A small network was shown many inputs. Here are its activations along a few directions, one row for each input.
In each table, some parts of the input vary, and every possible input appears once, in random order.
Descriptions start from the smaller parts, as in this example, which fits no table here: one of 5 places around a ring, together with either a single point or (one of 2 separate values, together with one of 4 places along a line) or one of 11 places along a line.
Shared parts are said once, and a part with two or three values counts as separate values.
In the rows, 128 means zero.

Other details of the inputs shift rows strongly along two fixed directions, in all tables alike. That doesn't count.

Table:
x1: [ 78 219  79  73 164 181  89  94 135 107 121 206 109  73]
x2: [181  16 225 190  86  92 143 120 147 155 112  23 167 110]
x3: [ 84 169 226 151  65 135 101 133 126 188 102 123 226 141]
x4: [161  68 166 178 134  94 168 117 102 108 149  68  83  95]
x5: [ 87 190 171  97 114 130 102 104 135 140 201 173 131 167]
x6: [105 161 226 113  65 167 110 132 122 190  94 100 201 199]
x7: [175  29 100 112 184 148 124  77  98 109  75  63 124 140]
x8: [147  85  28 166 151  94 178 175 152  86  93 134  93  46]
x9: [100 224  47  97 128 127 104 160 142 112 150 229 124 105]
x10: [182  61  88 133 151 104 128 158 129 144 112 110 128 170]
x11: [ 75 203 141  67 127 179  59  53 147 119 149 101 133 136]
x12: [ 81 194 156 117 129 116 116 119 118 162 166 203 161 151]
x13: [106 223  56  71 104 142 101 137 158 109 183 193  87 116]
x14: [179  85  68 120 195 101 177 141 111  81 140 174  47 141]
x15: [164 106  89 136 171 122 188 154  88  64 110 143  27 119]
x16: [160  26 224 233 139  78 152 129  84 165 110  65 180 113]
x17: [ 81 154 193 132  53 161  86 129 166 186 150  72 212 169]
x18: [158  90  22 118 143 132 180 171 144  80  85 124  71 112]
Each input here is: one of 3 separate values, together with either a single point or one of 5 places around a ring.
Which other rows agree with x5 in the choice among 3 separate values? List them by row number.
> x2, x4, x11, x13, x17

Table:
x19: [119 147  75 100 152 148 128 116 122  86  90 151  99 103]
x20: [107 123 189 167 101 132 135 138 118 175 125  93 202 157]
x21: [ 90 197  52  72 129 175  64 124 165 160 133 171 193 153]
x22: [170  51 129 137 161 120 161 127 113 132 106  85 138 153]
x23: [144 138 104 121 151 109 130 129 117  99 162 154  74 127]
x24: [149  91 167 161 129  96 155 149 119 152  99 125 168 126]
x25: [ 91 137 152 120 131 122  58  99 145 203 177 127 235 146]
x26: [ 81 216 149 100 109 163  97 110 139 125 163 153 117 127]
x27: [102 201  93 117  98 146 138 150 143 105 128 169  90  83]
x28: [154  98 161 169 111 103 130 162 121 161 132 108 159 160]
x29: [176  72 135 177 125  82 150 153 116 143 116 100 135 127]
x30: [ 95 191 128  90 104 184  93 124 140 128 128 123 132 149]
x31: [ 74 205 149 107 131 155  99 110 117 131 158 160 132 146]
x32: [117 183  94 114 106 123 146 160 125 114 147 181 101 136]
x33: [132 141  80  90 157 148 143 133 118 111 113 160  81 126]
x34: [ 97 158  70 135 111 119  92 160 166 172 136 169 199 115]
x35: [124 129 127 119 154 117 152 118 107 115 156 151 102 131]
x36: [114 118 204 155  76 131 112 145 147 185 139  98 192 171]
x37: [174  57 128 139 139 117 135 126 112 137 120  75 144 169]
x38: [111 195 153 107 120 141  97 112 115 144 165 164 125 153]
x39: [110 164  78 135 134 135 153 160 129  94 121 179  83  97]
x40: [ 91 149 203 145 121 151  93  91 113 177 141 115 181 152]
x41: [137 110 110 136 140 116 143 112 125  90 150 110  87  87]
x42: [157  70 130 165 109  99 154 147 145 135 117 106 119 104]
x43: [155  75 158 171 108 104 140 143 134 135 101  85 158  83]
x44: [165  92 130 125 134 124 110 119 115 130 101 107 146 148]
x45: [158 127  72 106 150 138 126 144 124  96 126 145  75 144]
x46: [162  72 155 172 138  94 164 153 115 160 111 109 151 127]
x47: [117 149  92 105 130 128 143 113 145  81 163 164  60 109]
x48: [129  98 162 169  92 124 143 146 131 150 130  82 165 119]
x49: [154  64 112 135 129 137 139 123 127 114 111  64 121 115]
x50: [105 137 183 107  89 163  90 103 147 183 121  92 181 182]
x51: [141 121  98 102 164 138 143 140 125 113 115 137  97 148]
x52: [110 164  89  81 122 157 117 131 152 102 130 148  85 147]
x53: [ 97 184 190 111 128 143 107 107 110 170 155 151 162 166]
x54: [117 132 135 136 153 116 124 102 112 106 123 136 123  98]
x55: [ 93 145 194 139  67 134 123 135 152 179 146 110 190 172]
x56: [157  71 161 160 139  97 128 103 127 113 119  75 135  82]
x57: [101 182 135  75 100 168  96 111 153 126 118 150 141 153]
x58: [122 133  92 112 149 152 128 116 116 113  99 123 110 122]
x59: [106 160 169 116 108 134 106 101 141 145 156 129 129 139]
x60: [142 105 114 131 146  99 137 120 143  93 150 121  76 112]
x61: [145  96 129 131 123 151 117 118 129 132 105  72 133 116]
x62: [137 135  80 100 135 147 125 122 136  81  96 126  91  83]
x63: [141 107 109 142 147 115 137 114 130  97 137 112  74  68]
x64: [148 101 114 131 181  96 156 130 119 104 142 141  80 112]
x65: [169  61 127 126 162 118 142 124 116 125  87 109 134 127]
x66: [ 92 186 174 122  98 142 137 150 120 171 143 158 180 178]
x67: [112 163  84 129 128 131 149 145 129  91 101 190  95  75]
x68: [128 132 132 117 130 106 122 102 141  98 137 140 103 106]
x69: [132 127 133 116 164 107 140 114 117 110 129 163 102 103]
x70: [169 104  79 117 148 124 132 131 115 103 110 124  87 133]
x71: [123  94 152 155 147 125 134 105 111 128 142 105 137 123]
x72: [146 129 134 125 141 104 116 112 111 112 137 146 113 119]
x73: [ 82 190 172 137  93 152 113 133 122 174 122 142 181 145]
x74: [171  80 129 163 124  80 145 149 120 128 106 122 136 112]
x75: [127 139 119 145 106 123 141 159 138 116 129 119 115  99]
x76: [142  98 144 160 136 103 158 163 122 146 123 128 136 139]
x77: [110 164  84  79 116 158 131 120 151  97 134 146  92 149]
x78: [131  82 119 139 144 147 137 116 116 126 107  91 141 144]
x79: [149  56 133 150 152 135 126 124 112 136  98  71 146 140]
x80: [127 138 102 125 107 105 152 148 155  95 115 165  97  90]
x81: [136 130 117 124 137 113 131 118 109 110 164 143  96 138]
Changing only one part turns x23 into x28. The same change can be made to x63. Which row results?
> x27
Changing only one part turns x69 into x65. The same change can be made to x41. Which row results?
> x49
What is each input in this table made of?
> one of 3 separate values, together with either a single point or (one of 4 places along a line, together with one of 5 places around a ring)
Which other rows does x62 become when the place on the line of 4 takes its other values? List them by row number.
> x30, x49, x61
Which other rows does x76 become when the choice among 3 separate values takes its other values? List them by row number.
> x51, x64
Which other rows does x74 become when the choice among 3 separate values takes its other values? List them by row number.
> x44, x72

Table:
x82: [104 193  87 100 106 150 138 156 141 112 115 180 108 120]
x83: [138 142  78 121 130 127 167 162 126  91 118 159  72 120]
x84: [101 169 132 108 109 155 102 112 139 125 126 130 137 117]
x85: [160  79 116 155 188  94 172 125  89  91 103 142  79  80]
x86: [157  33 181 180 134  98 130 101 126 141 127  44 156 113]
x87: [105 195 110  82 122 154 121 114 131  93 150 165  70 132]
x88: [103 160 170 140  88 137 109 139 138 170 126 124 188 139]
x89: [115 148 173 115 118 133  96 113 125 172 159 130 171 184]
x90: [134 133  70 101 138 146 140 128 137  81 104 138  79  96]
x91: [100 151 171 128 119 130  92 109 130 172 161 128 185 153]
x92: [176  25 150 165 156 105 132 127 112 160 114  61 168 160]
x93: [109 161 108  99 131 151 107 129 136 145 122 154 152 148]
x94: [131 121 129 155 118 102 147 142 135 120 141 134 117 100]
x95: [143 118 129 141 119 106 151 149 129 118 139 138 100 132]
x96: [167  70  67 149 167  94 139 133 135 102 115 122 107  77]
x97: [105 151 176 111 104 167 105 111 120 153 126 100 159 178]
What is each input in this table made of?
> either a single point or (one of 3 separate values, together with one of 5 places around a ring)
Which other rows does x97 become when the choice among 3 separate values takes its other values? List them by row number.
> x83, x92

Table:
x98: [ 88 198 105  86  96 171 105 131 153 123 131 160 140 141]
x99: [107 132 178 120  99 161  94 136 136 205 113  98 220 185]
x100: [ 84 220 156  98  91 148 127 134 123 120 156 179  98 134]
x101: [ 83 210 119  95 101 168 101 127 141 129 129 161 139 123]
x102: [107 150 198 145  98 130  98 120 123 187 157 117 189 171]
x103: [162  45 164 185 145  83 160 127 108 125 123  90 120 111]
x104: [ 92 210 129  93 110 145 106 122 136 135 139 186 135 131]
x105: [125 173  94 112 132 119 160 143 124  71 134 177  39  87]
x106: [172  42 140 170 145  79 140 126 126 137 114  92 143  99]
x107: [181  36 106 157 150 106 142 144 119 136  90  77 152 138]
x108: [151 107  27 115 145 119 156 144 151  63 109 145  61  76]
x109: [171  44 139 178 150  78 144 137 121 135 132  90 132 114]
x110: [162  54 159 183 150  87 162 127 114 116 122  93 115 112]
x111: [130 157  50  34 200 177 105  52 115  37 147 148   4 123]
x112: [100 142 220 146 105 132 111 115 116 188 152 108 208 170]
x113: [ 98 142 195 139  89 152  87 118 137 183 126  87 216 156]
x114: [162  54 143 178 151  80 160 130 113 129 138  97 125 100]
x115: [155 108  19 113 164 125 166 159 149  80 100 154  61  93]
x116: [100 206  90  82 111 170 110 139 127 133 119 175 136 166]
What is each input in this table made of?
> either a single point or (one of 2 separate values, together with one of 9 places along a line)
Which other rows does x112 become when the choice among 2 separate values takes its other values? List them by row number.
> x114
